Input:
array([[124, 112, 125, 124, 113, 125],
       [141, 146, 123, 119, 130, 122],
       [130, 127, 124, 114, 107, 114]])
Output: 122

Input:
array([[107, 141, 135, 107, 142],
       [119, 131, 137, 137, 116],
       [107, 138, 143, 115, 140]])
Output: 116

Input:
array([[137, 128, 128, 128, 132, 150],
       [128, 128, 128, 130, 148, 139],
       [128, 128, 131, 151, 139, 128]])
Output: 139

Input:
array([[133, 122, 124, 125, 128, 129, 123],
       [126, 149, 132, 134, 122, 132, 137],
       [136, 131, 121, 135, 122, 125, 124]])
Output: 137

Input:
array([[124, 123, 122, 124, 128, 133, 133],
       [124, 128, 133, 138, 144, 148, 149],
       [138, 143, 148, 150, 150, 147, 137]])
Output: 149

Input:
array([[118, 115, 144, 118, 131, 100, 110],
       [117, 117, 144, 118, 131, 100, 111],
       [117, 120, 144, 119, 130, 103, 121]])
Output: 111
---
[111 153 119 145] result: 153

[[117 120 115 124 129]
 [154 111 125 150 131]] result: 115

[[154 141 105 123]
 [124 109 145 149]] result: 141

[107 129 118 108] result: 129

[103 109 110 102 102 153] result: 102

[145 146 107 114 154] result: 107
---
[153 130 133 130 151 142 129] | 133

[125 157 151 133 115] | 133

[109 104 155 157 127 108 122] | 122

[114 149 102 136 124 107 136] | 124

[[106 137 137 127 134]
 [141 125 108 131 129]
 [135 111 122 126 126]] | 127

[113 116 134 141 149] | 134
---
[[136 126 121 132 112 120]
 [146 132 134 152 136 127]] yields 152, 146

[131 147 136 106 114 124 125] yields 147, 136

[120 133 150 111 145 115 111] yields 150, 145

[[131 130 129 132]
 [130 125 131 139]
 [149 126 119 134]] yields 149, 139

[126 122 123 102 128 118] yields 128, 126

[130 113 132 123 126 110 106] yields 132, 130

[128 128 128 129 138 155] yields 155, 138

[122 137  98 158 108] yields 158, 137

[126 113 149 131 115] yields 149, 131
---
[[126 106 113 114 116 142 129 137 117 109 123 120]
 [111 141 146 134 122 147 148 147 140 123 125 116]
 [114 104 120 113 105 147 140 116 106 147 136 140]
 [147 105 122 104 133 145 123 120 126 132 151 106]
 [125 151 122 106 118 113 108 130 117 151 107 117]] ⇒ 126

[[124 130 136 147 137 150 122 134 136 132 131 138 137 134]
 [151 143 127 129 129 150 144 150 152 125 122 120 132 152]
 [117 126 146 134 144 113 126 115 110 139 119 138 131 105]
 [120 140 117 144 123 141 121 137 144 146 131 143 112 121]
 [149 113 104 134 110 138 149 133 139 143 111 137 115 137]
 [133 113 111 111 116 113 137 116 112 122 123 125 126 130]
 [116 132 136 135 141 145 116 124 132 128 128 134 131 121]
 [146 129 143 122 136 124 133 129 130 119 122 121 138 137]] ⇒ 124

[[129 111 118 111 130 129 121 126 135 134 110 132 135]
 [116 158 146 158 116 128 129 121 118 118 157 110 116]
 [115 156 143 156 115 126 128 120 116 116 155 109 113]
 [125 113 109 113 125 113 145 123 112 117 111 151 119]
 [124 114 110 114 124 114 145 122 114 118 112 151 121]
 [135 131 118 131 135 106 151 136 101 104 130 146 107]
 [127 140 143 141 128 139 111 129 138 134 142 105 132]
 [125 114 110 114 124 115 144 123 115 120 112 150 122]
 [117 153 143 153 117 126 129 121 117 117 152 112 115]] ⇒ 129

[[132 144 138 132 139 132 144 129 139 127 115 121 133 143 130 123]
 [147 141 107 122 123 137 128 145 134 125 113 123 114 136 112 145]
 [150 136 132 119 136 131 129 142 130 136 127 117 120 137 107 124]
 [106 117 126 133 116 129 123 114 132 120 122 138 132 119 150 133]
 [129 124 118 129 124 127 121 132 121 130 139 136 128 121 130 139]
 [132 146 102 145 126 124 141 130 127 117 114 128 122 138 123 141]] ⇒ 132

[[116 111 109 107 108 152 129 108 117 117 148 106]
 [112 105 104 150 149 140 148 148 106 118 146 147]
 [142 150 150 147 148 140 124 145 150 105 147 145]
 [140 149 150 103 103 118 112 103 149 147 115 107]
 [132 151 151 149 150 114 148 147 148 112 116 147]
 [137 140 145 149 149 104 137 149 139 136 111 150]
 [119 109 109 109 109 152 117 111 113 124 145 107]] ⇒ 116

[[138 130 121 143 131 119 133 133]
 [128 130 114 144 126 133 144 150]
 [130 130 123 144 125 138 129 143]
 [143 121 125 139 124 126 135 132]
 [116 121 116 139 111 136 139 130]
 [121 130 120 144 123 124 132 135]
 [127 121 124 139 120 136 125 133]] ⇒ 138

[[132 130 141 157 137 144 127 129 124]
 [133 130 136 151 135 143 129 128 123]
 [134 129 132 149 135 139 130 128 123]
 [132 128 129 141 132 137 130 129 124]
 [133 129 133 150 133 138 130 128 123]
 [132 128 131 148 134 139 130 129 123]] ⇒ 132
---
147  141  136  108
122  150  136  117
-> 117

131  127  130  138  148
118  156  138  121  130
122  115  139  116  115
-> 115

147  124  150  154  102  131  137
121  149  120  108  143  107  130
-> 130

123  123  123  141  135  142
140  142  130  117  117  126
128  105  125  117  130  108
-> 108

127  129  139  127  115  118
135  157  109  124  120  116
125  111  149  136  122  122
-> 122

145  122  153  129  134  131  151 -> 151

114  148  121  141
127  137  128  127
128  146  128  105
-> 105

102  104  151  138  129  141  107 -> 107

142   99  123  134
152  104  151  136
147  104  133  145
-> 145
---
[[119 139 130 103 129 138]
 [158 148 100 131 140 113]] => 138

[[117 121 153 122 110 113 122]
 [117 135 104 154 105 114 128]
 [144 143 129 134 116 125 139]] => 122

[[140 129 151 117 156]
 [144 114 151 104 111]
 [124 143 114 111 149]] => 156

[113 141 112 109 142 153 133] => 133

[138 145 120 131 101] => 101

[109 150 137 131 127 138] => 138

[121 142 128  99 140 145] => 145
---
[132 150 114 128 120 127] ⇒ 114
[129 135 137 127 100 120] ⇒ 137
[142 110 109 151 140 154] ⇒ 109
[115 128 105 110 136 146] ⇒ 105
[137 118 106 111 155 127] ⇒ 106
[143 129  99 124 136 130] ⇒ 99
[115 117 132 100 140 147] ⇒ 132
[128 150 141 142 139 148] ⇒ 141
[109 106 118 123 131 125] ⇒ 118
---
[129 101 146 100 116 148 145] result: 100, 148

[128 104 146 122 143 107 107] result: 122, 146

[135 147 136 142 154] result: 136, 154

[149 148 108 110 100] result: 108, 149

[119 133 145 156 102 132 151] result: 156, 156

[129 135 106 119 123] result: 106, 135

[132 150 152 134 129] result: 152, 152

[[135 116 129 125 119 121 119]
 [131 124 130 127 132 139 125]
 [135 150 130 127 125 123 146]] result: 127, 150
